A small network was shown many inputs. Here are its activations along a few directions, one row for each input.
In each table, some parts of the input vary, and every possible input appears once, in random order.
Descriptions start from the smaller parts, as in this example, which fits no table here: one of 4 places along a line, together with either a single point or one of 9 places around a ring or (one of 2 separate values, together with one of 5 places around a ring).
Shared parts are said once, and a part with two or three values counts as separate values.
In the rows, zero is written as 128.

Other details of the inputs shift rows strongly along two fixed directions, in all tables alike. That doesn't count.
To show where, the next rows are all for the same input, with only those details redrawn:
[173 135 163 120 143  65 135 102 168  90 103  92 139 159 113]
[ 73  94 129 157 159 157 121 169  91 149 108 171 151  74 154]
[ 73  94 129 157 159 157 121 169  90 149 108 171 151  74 154]
[178 197  62  90  45 186 101  85  73 111 188 151  76 183 167]
[ 74  94 129 157 159 157 121 169  90 149 108 171 151  74 154]
[173 136 162 120 142  66 135 101 168  90 103  92 138 160 113]
[173 135 163 120 142  65 136 101 168  90 103  92 139 160 113]

Rows:
row 1: [163 178  74 102  41 181 124  79  96 124 188 170  77 179 144]
row 2: [166 122 174 141 149  38 140 112 194 123 103  92 148 136 103]
row 3: [179 196  66 107  48 169  94  99  78 137 193 138  79 173 170]
row 4: [178 197  61  89  45 186 101  85  73 111 188 151  76 184 168]
row 5: [171 151 161 120 148  71 138 116 158  78 100  73 147 161 110]
row 6: [181 152 166 138 149  58 120 119 165 109 102  70 146 157 114]
row 7: [ 44  75 113 135 151 188 121 178 135 207 145 116 121  73  97]
row 8: [124  95 164  89 161  88 167 119 224 117 116  33 123 149  40]
row 9: [ 71  92 126 154 151 156 130 160 105 156 112 187 148  69 146]
row 10: [128  92 167  94 165  89 153 110 227 122 108  43 121 152  40]
row 11: [ 71  88 131 178 140 145 132 167 111 184 128 178 146  72 138]
row 12: [ 66  94 123 150 150 153 141 168 103 151 120 178 148  65 145]
row 13: [ 60  87 129 159 143 156 153 164 105 156 126 182 146  74 133]
row 14: [171 199  59  85  44 183 112  94  71 107 194 143  77 179 166]
row 15: [ 77 107 129 161 168 166 113 176  82 143  99 161 159  78 151]
- Describe the family of inputs behind these rows. => one of 3 separate values, together with either a single point or one of 4 places along a line
- Changing only the choice among 3 separate values turns row 9 into row 2. The same change can be made to row 4. Which row results? => row 3

Rows:
row 16: [129 123 142 139 137 111 126 132 137 134 120 120 137 124 126]
row 17: [119 108 136 112 140 125 132 125 164 138 126  98 121 130  96]
row 18: [131 126 135 131 141 116 125 136 131 124 118 115 136 124 129]
row 19: [130 125 139 137 136 109 127 134 138 133 121 120 137 120 127]
row 20: [128 120 139 131 134 116 136 124 134 118 119 133 136 129 126]
row 21: [113 117 129 116 129 134 144 130 152 136 137 105 120 130  97]
row 22: [ 86 134  81 130 108 206 111 154  58 149 152 181 116  98 169]
row 23: [127 121 137 129 135 114 137 126 134 118 119 133 138 124 127]
row 24: [129 128 136 128 140 122 129 129 131 116 114 126 135 128 126]
row 25: [131 126 140 139 138 112 126 131 139 134 119 123 137 123 123]
row 26: [129 120 140 139 135 111 134 126 140 131 119 134 134 123 123]
row 27: [133 127 136 133 142 119 124 134 132 126 117 118 136 127 126]
row 28: [129 121 139 136 134 107 136 128 138 130 122 131 133 121 127]
row 29: [128 122 137 131 135 118 136 124 135 119 117 136 137 126 124]
row 30: [216 210  86  72  47 139 113  59 118  81 179 103  74 221 136]
row 31: [ 90 131  82 137 109 206 104 157  57 159 154 172 116 101 167]
row 32: [129 119 141 138 134 109 134 126 138 130 121 131 132 126 125]
- Describe the family of inputs behind these rows. => either one of 2 separate values or (one of 3 separate values, together with one of 5 places around a ring)
- A walk changes only the place on the ring of 5. It starts at row 28 and steps to row 23. List the rest of the walk in order. => row 22, row 18, row 19
- Which other rows belong to the same alternative as row 17? List them by row number. => row 21
- Change only the choice among 3 separate values in row 29. List by row number the other rows that result. => row 20, row 23

Rows:
row 33: [109 152  68  65  92 197  84 122  92 137 173 117  96 134 152]
row 34: [140 147 102 135  80 170  87 102  99 176 171 165 109 132 162]
row 35: [ 63  84 160 168 143 120 173 165 132 156 118 170 179  70 123]
row 36: [119  85 172 154 159  69 181 137 171 110 109 102 168 125  90]
row 37: [189 142 133 120 108  62 142 108 167 111 152  63 126 173 116]
row 38: [177 158 126 116 139 121  97 113 156 139 114  75 115 159 104]
row 39: [184 195 106 161  99 158  68 112  15  84 113 195 140 149 222]
row 40: [117 171  74 103  79 190  97 146  85 145 188  98 111 134 140]
row 41: [168 136 152  81  97  79 158  59 182  86 134 124 120 164 108]
row 42: [132 172  74 119  72 179 121 145  64 149 196 121  73 150 156]
row 43: [199 171 136 137  96  39 141 103 184 118 142  89 115 161 119]
row 44: [ 66  59 150 135 187 125 133 186 121 149  95 126 128  68 139]
row 45: [134 131  75 134  87 194  80 125  73 176 176 159  99 141 164]
row 46: [162 125 147  81 122  95 165  89 165  68 118  88  92 183  96]
row 47: [105  85 196 161 226  97 146 151 190 130  45 100 173 103  62]
row 48: [ 87 144  96 116 109 224  95 119  90 144 154 147 116 148 119]
row 49: [206 158 146 140 105  54 108  80 187 131 119 104 110 177 119]
row 50: [152 139 136  61 119 115 138  80 182  64 124  64 120 180  87]
row 51: [232 216 162 139 117  27 135  99 101  28  97 104 174 191 178]
row 52: [145 162  60 103  66 161 101 107  98 149 179 179  71 122 177]
row 53: [118 145  66 110  76 182 130 108  94 132 167 214  84 115 155]
row 54: [115 101 179 135 185  98  96 147 177 139  89  66 165 128  90]
row 55: [164 152 153 117 114  85 179 106 157  84 139  72 106 189  85]
row 56: [180 139 162 119 125  97 143  81 167  93 115  83  97 210  79]
row 57: [107 118  65  91  86 199 132 106  79 125 173 183  95 134 153]
row 58: [120 172  70 120 106 189 113 162  80 166 166 117 108 107 141]
row 59: [111 122 150 157 192 109 109 166  58  68  63 200 185  73 219]
row 60: [ 85 107 132 180 135 120 165 167 130 152 120 182 150  75 122]
row 61: [161 172 123 111 123 126 160 117 153 102 134  83 121 157  85]
row 62: [ 71  75 171 173 159 136 137 139 135 168  98 186 170  85 116]
row 63: [ 76  90 120 115 176 170 147 164 132 126  89 143 138  75 113]
row 64: [ 71  71 156 135 167 111 128 151 139 165 116 162 156  48 150]
row 65: [ 72  91 157 172 152 105 143 175 129 178 128 146 172  52 142]
row 66: [122 121  61  94  90 185 101 123  78 148 183 158  89 118 174]
row 67: [ 91 112 173 131 169 100 159 146 173 105 106  71 172 123  72]
row 68: [ 77  68 162 177 184 134 110 186 115 176  87 126 137  89 127]
row 69: [193 127 152 119 108  89 138  68 175  97 122  97 123 206  90]
row 70: [ 90  94 118 113 179 151 119 181 127 154  96 120 136  64 132]
row 71: [ 83  83 154 193 165 126 134 153 139 166  87 196 153  79 115]
- Changing only one part turns row 68 into row 44. The same change can be made to row 45. Which row results? => row 66
- Describe the family of inputs behind these rows. => one of 3 separate values, together with either a single point or (one of 2 separate values, together with one of 6 places along a line)
- Change only the choice among 2 separate values in row 37. List by row number the other rows that result. => row 36
- A walk changes only the place on the line of 6. It starts at row 40 and steps to row 58. List the rest of the walk in order. => row 42, row 37, row 65, row 43
- Change only the choice among 3 separate values in row 58. List by row number the other rows that result. => row 38, row 70
